Each row has a name. After each piece below comes the name of the row it's from, unless a question asks for something else. Each question is about the rows just above it.

[138  97 101 111 123 116 145 127 130 129 137 113 133 126 137 110 150 148
 124 135 119 141 131 122 127 108 123 124 118 119 122 145 151 127 128 136] -> Velim
[ 69 126 137  55 137 168  92 137 137  92  80 123 172 153 120  99 114 168
 111 112 145 137 197 112  92  40 124 151 149 199 151 107 187 128 100 148] -> zufov
[123  97 153 116 122 103 177 201 171 146 138 148 170 132  58 133  73 133
 151 117 154 108  80  80 120 140 107  95 114  39 201 126 110 145 182 128] -> Dige
[126  92 149 112 128  99 168 199 172 153 145 137 168 124  55 137  69 137
 151 112 151 114  92  80 120 137 112  92 107  40 197 123 100 148 187 137] -> Sed
Which row holds these entries in another order? [ 40  55  69  80  92  92  92  99 100 107 112 112 112 114 120 123 124 126
 128 137 137 137 137 137 145 148 149 151 151 153 168 168 172 187 197 199]	Sed
[ 39  58  73  80  80  95  97 103 107 108 110 114 116 117 120 122 123 126
 128 132 133 133 138 140 145 146 148 151 153 154 170 171 177 182 201 201] is which row reordered?	Dige
Put [112 112  92 107 114 153 112 137 137 123 124  92 126 100 151 137  55 145
  40 187 149 168 197 151  80 168 128  99 148  92 137 172 137  69 199 120] back in order: which row is it?	Sed

[162 128  74 121 108  78  81] = zag
[120 162 128 108  74  81  78] = Gimas
[109  78  81 162 129 120  74] = vom
[ 81 130 162  78 109  74 120] = Velim
Which row holds these entries in another order? [ 74  78  81 109 120 130 162]	Velim
Put [121 108  74 162 128  81  78] back in order: which row is it?	zag
Put [108  78  81 162 128  74 121] back in order: which row is it?	zag
Which row holds these entries in another order? [ 74 108  81 120  78 162 128]	Gimas
Put [ 74 109  78  81 162 129 120] back in order: which row is it?	vom
[ 74 120 129 162  81  78 109] is which row reordered?	vom

[203 121 175 141] = nopi
[182  84 101 103] = zufov
[165 169 154 108] = zag
[134 133 121 146] = vom
[229 115 132  62] = Velim
[137  55 164 115] = Sed
[119 100 116 121] = liv
[165 155 169 108] = Viz
[165 155 169 146] = Rova
[184 122 119 100] = Gimas
Put [122 184 100 119] back in order: which row is it?	Gimas
Which row holds these entries in another order? [100 119 122 184]	Gimas
[108 169 155 165] is which row reordered?	Viz
Put [137 115 164  55] back in order: which row is it?	Sed

[168 120 198 106 133 214 141  98 114 174 121 155 126  99  44  81  40 109
 249 135 109 162 115 196 137 106 140 178 214 162 200 108  89  27]  zufov
[108  90 178 115  27  40  81 198 126  99 119 133 168 214 214 135 121  44
 109 109 141 114 174 106 162 196 200 162  98 155 106 249 137 140]  Sed
[119 133 121 115 106 168 178 108  90 109 137 214 135 162 196  40 249 162
 198  44 109  98 114 174 106 141  99  27 155  80 200 126 140 214]  Zef
Put [140 108  90 178 115  27  40  81 198 126  99 119 133 168 214 214 135 121
  44 109 109 141 114 174 106 162 196 200 162  98 155 106 249 137] back in order: which row is it?	Sed
[106 249 137 140 108  90 178 115  27  40  81 198 126  99 119 133 168 214
 214 135 121  44 109 109 141 114 174 106 162 196 200 162  98 155] is which row reordered?	Sed
Which row holds these entries in another order? [214 140 126 200  80 155  27  99 141 106 174 114  98 109  44 198 162 249
  40 196 162 135 214 137 109  90 108 178 168 106 115 121 133 119]	Zef
Which row holds these entries in another order? [ 27  40  44  81  89  98  99 106 106 108 109 109 114 115 120 121 126 133
 135 137 140 141 155 162 162 168 174 178 196 198 200 214 214 249]	zufov
Put [ 40 249 162 198  44 109  98 114 174 106 141  99  27 155  80 200 126 140
 214 119 133 121 115 106 168 178 108  90 109 137 214 135 162 196] back in order: which row is it?	Zef
[214 119 133 121 115 106 168 178 108  90 109 137 214 135 162 196  40 249
 162 198  44 109  98 114 174 106 141  99  27 155  80 200 126 140] is which row reordered?	Zef
Which row holds these entries in another order? [174 106 126 109 133 162  81  40 121 214 140 119 135 200 249  27 109 141
 108 106  90 115  99  44 155 137 196 114 162 168 198 214 178  98]	Sed

[186 158 137 161 110  61  28 125 132  74 169 178  92 185 124 167 202 135
  80 111 220 206] -> vom
[ 91 108 169 217 163  94 136 170  66 138 177 108  83 143 143 120 194 143
  90 130 202 190] -> nopi
[182 163 110 135 103  53  53  99 132  55 138 170 136 170 148 205 141  97
 106 157 185  84] -> zag
[174 147 155 183 120  70  30 146 121  95 188 173  68 185 115 113 134 115
 120 179 153  73] -> liv
[180 106 142 199 223  87  82 133 117  53 138  88 175 153  88 158 133 178
 166 170 122 120] -> Viz
[155 115 115 120 120  30  73 113 174 147 185 147 121  95 183 134 153  68
 188  70 173 179] -> Zef
[186 158 137 161 110  61  28 125 132  74 169 178  92 185 124 148 129 106
 118 176 159  65] -> Gimas
[138  61  65 110 161  92 159 185 186 118  28 148 132 106 125 178 124 129
 158 169  74 176] -> Rova
Which row holds these entries in another order? [176  74 169 158 129 124 178 125 106 132 148  28 118 186 185 159  92 161
 110  65  61 138]	Rova
Which row holds these entries in another order? [125 178 124 129 158 169  74 176 138  61  65 110 161  92 159 185 186 118
  28 148 132 106]	Rova
Put [ 30  68  70  73  95 113 115 115 120 120 121 134 146 147 153 155 173 174
 179 183 185 188] back in order: which row is it?	liv
[ 28  61  65  74  92 106 110 118 124 125 129 132 137 148 158 159 161 169
 176 178 185 186] is which row reordered?	Gimas

[179  79 194 103 140 146 123 125 108 200  90 112 122 139  84 142  66 109
 120 125 113 119 197  91 150  92 109 125] -> Viz
[196  83 202 105 140 146 120 129 110 206  90 112 122 140  90 142  63 100
 113 141 102 119 210  91 151  58 108 126] -> Zef
[179  83 192 113 140 146 123 129 110 200  90 112 119 150  90 142  66 106
 113 122 116 119 182  91 150  92 108 126] -> Rova
[188  63 224 104 140 142 112 129  86 232  90 112 122 161  90 152  58  93
 113 134 101 122 210  89 153  37 109 126] -> Velim
[179  93 159 125 140 175 141 156 113 171  90 112 122 140  95 142  74 118
 113 126 113 119 157  91 150 153 109 136] -> liv
[157 159 156 112 153  90 141 122 140  93 113 142 113 109 113 126  74 125
 141 136 118 179 171  95 175 119 150  91] -> Gimas
[179  92 169 105 140 146 123 129 110 177  92 112 122 140  95 142  96 106
 114 134 113 119 182  91 150  92 118 126] -> zag
[179 101 138 105 140 165 129 129 121 159  90 112 122 140  97 142 103 106
  93 134 127 119 139 130 144 150  95 126] -> vom
[110 119 200  92 113 182 118  83 113  91 126 123  66 112 116 122 106 140
 129 108  90  90 150 146 150 142 192 179] -> nopi
[191  83 203  91 140 146 123 129 110 210  90 112 122 140  90 142  58 106
 113 134 113 119 227  91 150  85 109 126] -> Dige
[177  83 187 105 140 146 123 129 110 191 109 112 122 140  90 142  66 106
 110 134 113 121 182  98 150  92 109 126] -> Sed
[179 115 163 120 140 146 124 140 119 175  90 128 122 138 104 121  85 109
 124 130 113 108 182  91 150 106 110 132] -> zufov
[ 91 150 119 175  95 171 179 118 136 141 125  74 126 113 109 113 142 113
  93 140 122 141  90 153 112 156 159 157] is which row reordered?	Gimas
Which row holds these entries in another order? [ 66  83  90  90  91  92 106 108 110 112 113 113 116 119 119 122 123 126
 129 140 142 146 150 150 179 182 192 200]	Rova
[ 66  79  84  90  91  92 103 108 109 109 112 113 119 120 122 123 125 125
 125 139 140 142 146 150 179 194 197 200] is which row reordered?	Viz
Put [122 125 113 113  91 142  95 141 112  93 157 175 153 171 113  74 118 136
 126  90 156 140 119 109 140 159 150 179] back in order: which row is it?	liv

